These are the activations of a small neural network, seen along a few directions. Each row is one input.
Each table varies a few parts of the input and shows all the possible inputs, shuffled.
A made-up example of a description, with smaller parts first: one of 4 places along a line, together with either a single point or one of 9 places around a ring or (one of 3 separate values, together with one of 5 places around a ring).
Shared parts are said once, and a part with two or three values counts as separate values.

Other details of the inputs vary at random and push rows far along three fixed directions, the same in every table; ignore that.

A family of inputs:
R1: [ 13.1 -19.0 -22.9 -17.9  -3.5 -12.4 -22.1   6.5  -1.9  25.7  -9.9  10.9
   3.0]
R2: [-34.9  14.9  30.1   5.0  20.8  -1.9  23.0 -10.8  32.3 -51.3  27.7 -45.1
   3.2]
R3: [ 21.7 -17.1  -2.6  -4.8   6.6   0.5  -4.9  29.7  22.2   9.6 -48.0  -1.4
   2.1]
R4: [-12.2 -10.2 -45.3 -20.8 -14.1 -12.2  -7.9 -18.0  -4.9  -1.3  14.9   1.8
  -6.8]
R5: [-17.7 -18.6 -23.4 -12.0 -30.1 -23.0 -17.8 -15.1  -1.5  -0.1  42.6   9.8
 -21.5]
R6: [ 12.5  -1.8   8.3  -6.4   0.5   6.5  -8.0  -0.5 -24.9  18.5 -19.3  23.3
   4.9]
R7: [-22.2  10.4  42.6  27.1  16.4  -5.9   8.0 -26.6   8.3 -40.3  48.0 -30.8
  -0.2]
R8: [ -4.6  -9.5 -31.7 -16.5 -12.0 -11.5   4.7 -10.3  19.3   8.1   5.3 -14.7
   2.0]
R9: [  1.9 -14.4  -5.0 -15.0  -8.6  -3.8  -2.0  13.4  10.3   5.7 -20.4  -1.6
  -2.8]
R10: [ 10.3  13.1  22.1   0.3   7.1  11.5  10.2   6.7  -1.5  12.6 -29.4  19.0
   7.6]
R11: [ -2.5 -18.7 -23.0 -23.8   6.3 -21.1   4.2  11.3  44.7  13.0  -7.0 -16.8
  -0.2]
R12: [ 18.1  43.5  19.0  36.0   4.6  36.9  -0.4  20.1 -69.1  13.8  -8.3  42.1
  -3.9]
R13: [ 26.7  -2.0  27.0   4.9  34.7  25.9  20.3  26.8   7.2   5.1 -75.8  -7.9
  37.3]
R14: [-18.9   6.9   9.5   9.6   2.2  -6.8  13.4 -15.6  25.0 -18.0  30.0 -19.6
   3.8]
R15: [-12.1 -21.2 -34.9 -14.4 -27.7 -15.0  -4.8 -12.1   3.7  -2.4  16.6  -8.4
  -6.6]
R16: [ 17.6 -11.8 -39.1 -15.1   5.5   5.3 -10.8  19.0  14.0  13.8 -39.1   3.1
  14.5]
R17: [ -9.9  -7.6  40.7   4.1  41.9  -8.7  16.1  15.7  49.8 -24.3 -11.7 -48.2
   8.0]
R18: [ -3.0   0.9 -13.2 -17.8  -0.9  -2.7  -8.1  -0.1  -7.1   4.2  -9.0  15.0
  -6.0]
R19: [-16.8  -3.8  -2.3  -5.2 -29.8 -10.4  -8.6 -20.6 -24.0  -3.4  31.8  20.4
 -19.4]
R20: [ -8.1   3.2 -11.4  -1.7 -18.2 -21.1 -16.1 -25.8  -1.0   4.5  46.5   9.1
 -23.9]
R21: [ 16.3  22.0 -29.2  16.5 -35.5  11.5  -7.2 -11.9 -70.7  44.0  39.7  49.9
 -23.5]
R22: [  6.8 -29.9 -38.6 -13.8   0.5  -9.7  26.2  44.0  12.1  12.9 -15.6 -26.4
  -6.5]
R23: [-20.1  -0.8  -2.3   0.4 -16.5 -12.0  -8.7 -36.6 -18.6 -11.0  51.5  -7.3
  -5.4]
R24: [-16.1  -9.8 -12.3   4.4 -22.9 -10.3  -5.2 -17.0  -0.6 -14.5  35.3  -2.3
  -6.4]
R25: [  5.1  -3.8   7.6 -17.5  18.9  -1.0  17.8  22.4  42.1   7.7 -38.8 -21.3
  10.4]
R26: [-22.6  -5.1 -11.9 -24.2   3.1 -16.7  -2.3  -3.0  23.4 -13.2  16.4 -21.0
 -11.8]
R27: [  9.2  32.1  30.0  23.0  -6.7  24.9   8.0 -17.6 -32.4   0.9  -4.6  29.1
  10.3]
R28: [ 42.5   0.3 -12.7  12.4   5.3  30.6  -5.4  30.4 -62.9  55.6 -38.6  35.2
   5.8]
R29: [ -4.9  12.6  -1.7   4.2  -8.9  -5.5 -25.6 -17.6 -17.0  -6.6  31.4  19.8
 -20.9]
R30: [ 32.0  -2.2  -1.6  15.5  -6.9  18.6 -10.2  12.7 -13.3   9.8 -40.1  21.5
   8.7]
R31: [ -6.7  23.7  53.1  16.2  31.3  17.9   8.5  14.4  17.0 -26.3 -11.6  -4.0
   8.6]
R32: [ -5.6  11.8  38.9  21.2   2.1  18.9  19.2  -1.6  -8.1 -23.8 -12.6   0.7
  11.5]
R33: [ 15.7 -27.2 -62.6 -21.7  -7.8 -20.5  -8.9   3.1  30.4  25.4 -17.3 -12.2
  -0.3]
R34: [  2.5  20.7  43.5  31.4   6.4  17.2  -4.0 -13.9 -25.9 -13.4  14.6  11.4
  16.0]
R35: [ -1.2 -10.4 -22.6  -7.0  16.1  -7.5   0.0   7.3  34.5 -14.1 -10.7 -28.1
   2.1]
R36: [-12.2  28.9  77.8  23.2  19.9  13.5   9.6  -8.7 -11.2 -26.8  15.5  -5.1
   6.3]
Description of these inputs: one of 4 separate values, together with either a single point or (one of 2 separate values, together with one of 4 places along a line).
Changing only the choice among 4 separate values turns R29 into R20. The same change can be made to R12. Which row results? -> R21
Change only the choice among 4 separate values in R9. List by row number the other rows that result. -> R25, R26, R36
Change only the choice among 2 separate values in R33. List by row number the other rows that result. -> R20
Change only the choice among 2 separate values in R10. List by row number the other rows that result. -> R27
Change only the place on the line of 4 in R23. List by row number the other rows that result. -> R7, R13, R34
